These are the activations of a small neural network, seen along a few directions. Each row is one input.
Each table varies a few parts of the input and shows all the possible inputs, shuffled.
Descriptions start from the smaller parts, as in this example, which fits no table here: one of 6 places along a line, together with either a single point or one of 9 places along a line or (one of 2 separate values, together with one of 8 places around a ring).
Shared parts are said once, and a part with two or three values counts as separate values.
In the rows, 128 means zero.

Other details of the inputs vary at random and push rows far along two fixed directions, the same in every table; ignore that.

Rows:
r1: [148 129 176 143 165 131 119 102 153 170 170  89  42 169]
r2: [144 103 188 129 168 145  95 104 129 184 134 136 124 126]
r3: [114 139 159 111 120 121 118 112 125 126 113 119 155 115]
r4: [142 112 114  96 153 152 163 174 158 119 139 104 112 116]
r5: [107 148 105 136  78 126 124  97 105 100  88 126 166  81]
r6: [131 144 162 121 182 112 120 137 145 170 146 112  96 168]
r7: [121 138  64 104  81 141 106 123 126  82  89 185 185 130]
r8: [110 140 115 131 126 109 144 156 135 141 105 128 146 124]
r9: [126 124 100  94 148 137 160 122 130  82 132  95 110 141]
r10: [109 115 155 147  59 119 117 106  78 161 146 201 201 106]
r11: [133 141 144  99 142 130 166 164 170 109 160  76 101 140]
r12: [138 141 178 148 139 138 128 134 150 133 166  87  85 138]
r13: [116 132  91 146  96 103 121 104 104 111  78 149 153  81]
r14: [130  94 218 192 119 136  91  71 112 199 107 165 174 104]
r15: [110 136  90  64 134 122 167 166 145  84 110  98 114 131]
r16: [119 128 105 181  97  94  83  97  89 158  80 150 171 103]
r17: [130 135 110  70 122 130 162 159 113 107 193 146 127 152]
r18: [133 136  94  98 166  98 138 176 142 120 133  98 116 154]
r19: [170 121 169 146 186 157 135 107 152 153 183  91  53 161]
r20: [124 124  70  87 154 153 167 143 138  66 126 102 119 123]
r21: [105 132  59 153  83 101 124 167 100  99  71 137 179  88]
r22: [118 135  73  92 155 111 150 143 144  80 125 109 105 126]
r23: [132 134 102 128 137 118 154 171 145  92 131 108  94 116]
r24: [163 142  98  84 133 149 162 196 190  91 165 129 107 180]
r25: [125 120  53  70 155 157 157 157 140  74 122 103 116 110]
r26: [146 152  45 100  81 147 139 152 140  67 109 158 144 136]
r27: [110 123  95 138  75 135 155 134  95  76  77 130 170  84]
r28: [142 126 166 115 179 105 124 131 150 148 149 115  90 150]
r29: [162 117 147 136 169 157 119 114 141 159 158 106  74 132]
r30: [133 126 121  82 146 130 168 143 132  90 126  98 122 139]
r31: [104 150  83 151  97 111 117 112  98 131  73 145 159  99]
r32: [114 117 109 115  91 125 169 138 115  92  86 126 175  98]
r33: [149 122 200 204  85 144  47  85 121 188 122 205 161 144]
r34: [120 116 191 189  70 130  85  85  70 184 168 200 165 118]
r35: [165 136 159 104 151 144 104 141 166 143 163 153 109 193]
r36: [ 90 135 121 157 117 107  84  83  95 157  76 162 175 110]
r37: [122 135  85  81 122 136 155 139 111  95 197 141 119 153]
r38: [128 144 145 161 150 123 124 150 138 155 142 112  91 146]
r39: [ 85 123  97 116  97 119 115  97 107 108  72 139 161 100]
r40: [125 141  72 106  77 133 156 131  89  96 166 157 142 120]
r41: [113 112 168 195 134  92  41  62  94 203 102 161 167 130]
r42: [150 114 177 117 182 146 133 122 145 146 155 110 101 151]
r43: [ 86 138 102 120  85 122 111  91 102  93  76 137 191  82]
r44: [139 117 228 182 155 133  93 102 146 199 167 109  60 160]
r45: [131 131  88 117 143  99 153 190 150 119 130  99 126 140]
r46: [113 112 124 169  86 147 123 114  95 114  77 156 181  72]
r47: [157 125 156 140 152 138 142  98 132 135 157  93  77 154]
r48: [146  98 210 191 143 155  74  95 119 201 137 145 115 111]
r49: [120 127 123  98 133 124 168 166 161 114 132  94 101 137]
r50: [153 119 195 145 180 109 129 136 169 174 172 108  73 157]
Description of these inputs: one of 5 places around a ring, together with either one of 2 separate values or one of 8 places along a line.
The inputs of r9 and r32 match in every part but the place on the ring of 5. If r43 is changed in the same way as r9 into r32, which row does it become?
> r11
Change only the place on the line of 8 in r18. List by row number the other rows that result.
> r2, r3, r6, r15, r28, r30, r42
Change only the choice among 2 separate values in r37. List by row number the other rows that result.
> r7

Rows:
r51: [130 109 135 133 131 131 144 122 127 107 107 111 129  96]
r52: [119 131  94 112 101 118 129 133 111 119 114 154 153 121]
r53: [146 126 106 116 173 115 150 154 157 110 136  91  76 142]
r54: [133 144 107  97 176 120 157 185 177 114 148  66  74 156]
r55: [150 117 206 127 156 143 126 103 135 168 185 128 100 159]
r56: [116 129  76 124  94 124 136 140 106 111 110 165 166 103]
r57: [119 137 105 109 108 115 126 145 122 116 112 157 172 129]
r58: [143 140 130 131 129 129 130 161 150 127 156 129 106 161]
r59: [137 110 235 167 167 135 102  83 140 204 158 100  85 139]
r60: [150 149 104 109 134 126 155 157 156 107 167 114  81 164]
r61: [120 119 120 107  92 140 147 128 110 107 122 143 159 103]
r62: [110 141 101 115 134 105 139 171 142 107 105 107 128 110]
r63: [134 119 193 183 122 127  73 110 122 197 146 165 137 148]
r64: [159 136 133 106 176 149 117 148 178 131 161 111  75 174]
r65: [123 143  99 130  86 128 131 118 113  97 123 142 149 118]
r66: [139 129  96 115 158 115 147 172 159  95 118  96 107 132]
r67: [135 108 183 156  99 140 109  90  99 166 134 164 162 109]
r68: [133 107 221 144 139 137 102  75 121 179 164 149 125 149]
r69: [103 123 127 122 111 124 147 132 114 108  98 115 144  76]
r70: [117 131  98 112 100 128 127 122 104 107 124 142 157 117]
r71: [137 124 144 144 154 115 116 135 147 148 116 108 119 146]
r72: [142 133 151 105 169 121 126 148 161 139 177 120  96 187]
r73: [126 131 121 125  78 140 151 124 119  97 121 143 152 104]
r74: [114 133  95 132 124 118 134 127 117 118  73 127 146 107]
r75: [116 125 106 117 119 143 162 135 119  92  84 108 147  92]
r76: [128 127  82 112 144 122 152 143 132  78 113  95 114 112]
r77: [124 116 114 122  96 148 152 134 110 107 130 149 160  95]
r78: [121 124 168 178 128 115  83  98 116 175  76 146 165 117]
r79: [132 126 129 137 112 130 114 109 103 137 140 148 149 124]
r80: [132 137  84 107 129 135 155 172 138 105 155 123 100 147]
r81: [114 124  98 130 120 121 132 115 112 105  89 112 149 106]
r82: [127 132 151 132 167 125 123 117 142 150 150  82  84 142]
r83: [150 142 123  83 177 137 157 151 153 110 201  93  70 181]
r84: [136 121 154 155 114 118  97 101 106 175 134 168 146 132]
r85: [139 136 101 112 121 123 137 166 136 117 138 138 141 139]
r86: [122 131  91 111 114 150 112 106 121  98 102 143 146 110]
r87: [120 113 148 145  91 150 128 119 105 133 129 153 153 105]
r88: [153 143 120 109 159 145 157 159 156 105 200  91  56 178]
r89: [122 124 106 133 131 112 130 125 124 126  91 119 133 120]
r90: [136 121 211 171 174 112  84  87 141 217 150 111  80 156]
r91: [134 111 166 136 119 162 101  83 124 142 115 151 140 109]
r92: [106 130 140 144 130 112 111 109 111 137 112 117 131  99]
r93: [127 139  96 109 155 120 152 173 161 107 115  89 109 137]
r94: [118 131 119 140 134 129 124 108 112 122  93 114 141 112]
r95: [127 133 109  91 146 119 144 140 140 114 154 130 109 162]
r96: [116 129  83 126  97 134 134 129 101 102 123 152 167 102]
r97: [129 123 181 186 100 119  77  82 104 188 126 180 143 135]
r98: [146 126 179 144 146 120  93 123 140 179 163 141 116 167]
r99: [124 120 151 148  81 144 128 110 106 127 121 157 155 106]
r100: [134 122 150 147 128 138  77  80 125 164 108 166 133 128]
r101: [124 130  96 129 105 125 127 155 122 118 120 158 167 116]
r102: [121 130 128 125 112 114 114 110 107 143 118 167 159 129]
r103: [113 130  95 131  95 139 129 132 103 107 127 144 151 113]
r104: [121 136 124 121 156 106 137 147 141 133 132 101  90 126]
r105: [135 137 116 111 177 133 153 144 156 115 152  68  72 149]
r106: [115 128 124 110 124 125 122 107 114 116 139 141 143 140]
r107: [122 130 118 132 146 117 132 128 136 138 107 111 114 126]
r108: [123 113 130 130 123 135 146 120 122 114 100 108 140 104]
r109: [111 119 121 127 113 137 150 123 119 110  87 113 150  88]
r110: [126 147  89 122  86 118 136 155 133  95 111 146 158 125]
What is each input in this table made of?
> one of 4 places along a line, together with either a single point or one of 6 places along a line or one of 8 places along a line
The inputs of r95 and r68 match in every part but the place on the line of 4. If r56 is changed in the same way as r95 into r68, which row does it become?
> r77
The inputs of r62 and r104 match in every part but the place on the line of 4. If r54 is changed in the same way as r62 into r104, which row does it become?
> r90
Start at r92 and move only the place on the line of 6, one step at a time. The first step leads to r82. Which rows follow, in order?
> r105, r94, r81, r76
Start at r63 and move only the place on the line of 4, one step at a time. The first step leads to r80. Which rows follow, in order?
> r103, r87
Change only the place on the line of 4 in r73. List by row number the other rows that result.
> r60, r65, r110

Rows:
r111: [101 123  76 125 103 127 124 122 110  98  61 127 164  72]
r112: [153 129 142 110 161 126 134 171 154 148 193 130  94 170]
r113: [153 136 152  96 215 123 172 177 194 124 190  33  20 185]
r114: [110 128  91 140  53 137 159 141  87  91 118 154 170  78]
r115: [161 114 229 177 196 128 100 103 159 202 154  96  69 165]
r116: [120 130 139 166  98 117  80 102 109 162 119 177 164 142]
r117: [144 134  88  57 120 168 186 175 146  63 193 119 119 153]
r118: [125 120 164 163  74 123  75  64  91 178 117 208 179 125]
r119: [120 140 106 102 169 133 148 143 148 109 130  81  82 128]
r120: [119 125 102  98  72 151 142 123  98  98 122 182 179 108]
r121: [135 138 146 159  89 122  79  94 104 154 128 177 165 136]
r122: [126 137  66  86 145 133 179 195 163  66 101  74  99 114]
r123: [124 156   6  54 117 124 197 229 147  40 139 113 125 141]
r124: [162 113 244 176 205 117 100  95 159 213 171  87  61 177]
r125: [141 120 160 143 179 121 121 103 135 156 144  94  91 145]
r126: [ 97 122 121 139 116 110 110  94  97 129  76 128 160  90]
r127: [115 130  85 110  69 133 132 126 103  79 112 182 184 106]
r128: [120 112 149 169 131 124  95  80 107 158  86 137 153  99]
r129: [106 126 168 164 122 115  98  96 121 165  78 131 155  94]
What is each input in this table made of?
> either a single point or one of 8 places along a line or (one of 2 separate values, together with one of 5 places around a ring)
Change only the choice among 2 separate values in r124. List by row number the other rows that result.
> r125

Rows:
r130: [140 132 177 178 151 103 104 127 132 192 151 114 107 155]
r131: [136 109 221 157 185 134  97 109 146 199 159 108  90 153]
r132: [118 130 125 116  80 145 130  89  87 111 163 161 151 121]
r133: [152 121 150 136 114 138  84 106 122 159 155 200 156 165]
r134: [134 124 111  96 141 157 181 162 157  91 117  87 103 117]
r135: [104 138 123 131 105 110 106 130 134 128  72 143 165 115]
r136: [128 128  72  65 174 134 186 183 157  61 136  72  98 137]
r137: [104 130 125 137 106 110 107 121 110 149  75 149 188 106]
r138: [150 119 191 170 170 142  80  68 132 179 156 110  78 141]
r139: [106 118 133 170 108 112 121 132 102 139  96 131 157  91]
r140: [142 115 203 126 116 145 116  87 113 156 187 162 138 151]
r141: [132 117 180 160 180 131  93  78 123 176 159 105  81 149]
r142: [130 116 133 132 127 135 114 110 128 118  92 130 155  99]
r143: [157 141 159 129 212 125 116 114 156 171 200  74  36 199]
r144: [105 115 126 126 118 101 113 101 104 136  74 152 178  93]
r145: [133 146  28  60  91 148 168 205 143  59 138 165 155 141]
r146: [ 99 119 132 130 109 106 116 118 109 148  74 152 176  86]
r147: [114 121 123 132 104 139 119 128 124 118  76 137 170  79]
r148: [155 116 200 164 178 154 109  67 137 177 165  95  54 154]
r149: [114 123 146 109  68 146 139 121 102 120 143 173 181 110]
r150: [137 128 150 143 162 102 143 155 144 156 159  97  78 141]
r151: [142 126  76  70 154 155 200 170 162  53 121  73  94 126]
r152: [124 140  43 107 106 131 184 200 141  50 101  91 129  86]
r153: [149 146  62 110  97 135 156 198 139  91 170 159 124 156]
r154: [157 132 111 113 163 148 202 191 173  89 166  53  44 145]
r155: [110 129 102 122 115 107 116 116 110 123  74 144 187 111]
r156: [101 142 104 147 101 107  88  84 106 124  73 147 156 111]
r157: [156 140 131  94 130 146 195 189 152  97 238  97  64 172]
r158: [108 130  95 119 133 109 127 105 107 122 106 125 126 106]
r159: [106 140 122 171  84  95 104 130 116 135  74 146 164 106]
r160: [116 132 131 133 120 106  99 108 131 127  80 142 160 127]
r161: [137 132 109 142  94 140  83  93  99 143 147 200 152 148]
What is each input in this table made of?
> one of 4 places along a line, together with either one of 2 separate values or one of 6 places along a line
The inputs of r133 and r145 match in every part but the place on the line of 4. If r140 is changed in the same way as r133 into r145, which row does it become?
> r149
List by row number the other rows that have the place on the line of 4 in common with r141.
> r132, r138, r143, r148, r156, r158, r161
List by row number the other rows that have the place on the line of 4 in common with r157.
> r130, r139, r150, r152, r153, r154, r159
Start at r151 and move only the place on the line of 6, one step at a time. The first step leads to r142. Which rows follow, in order?
> r136, r144, r155, r160
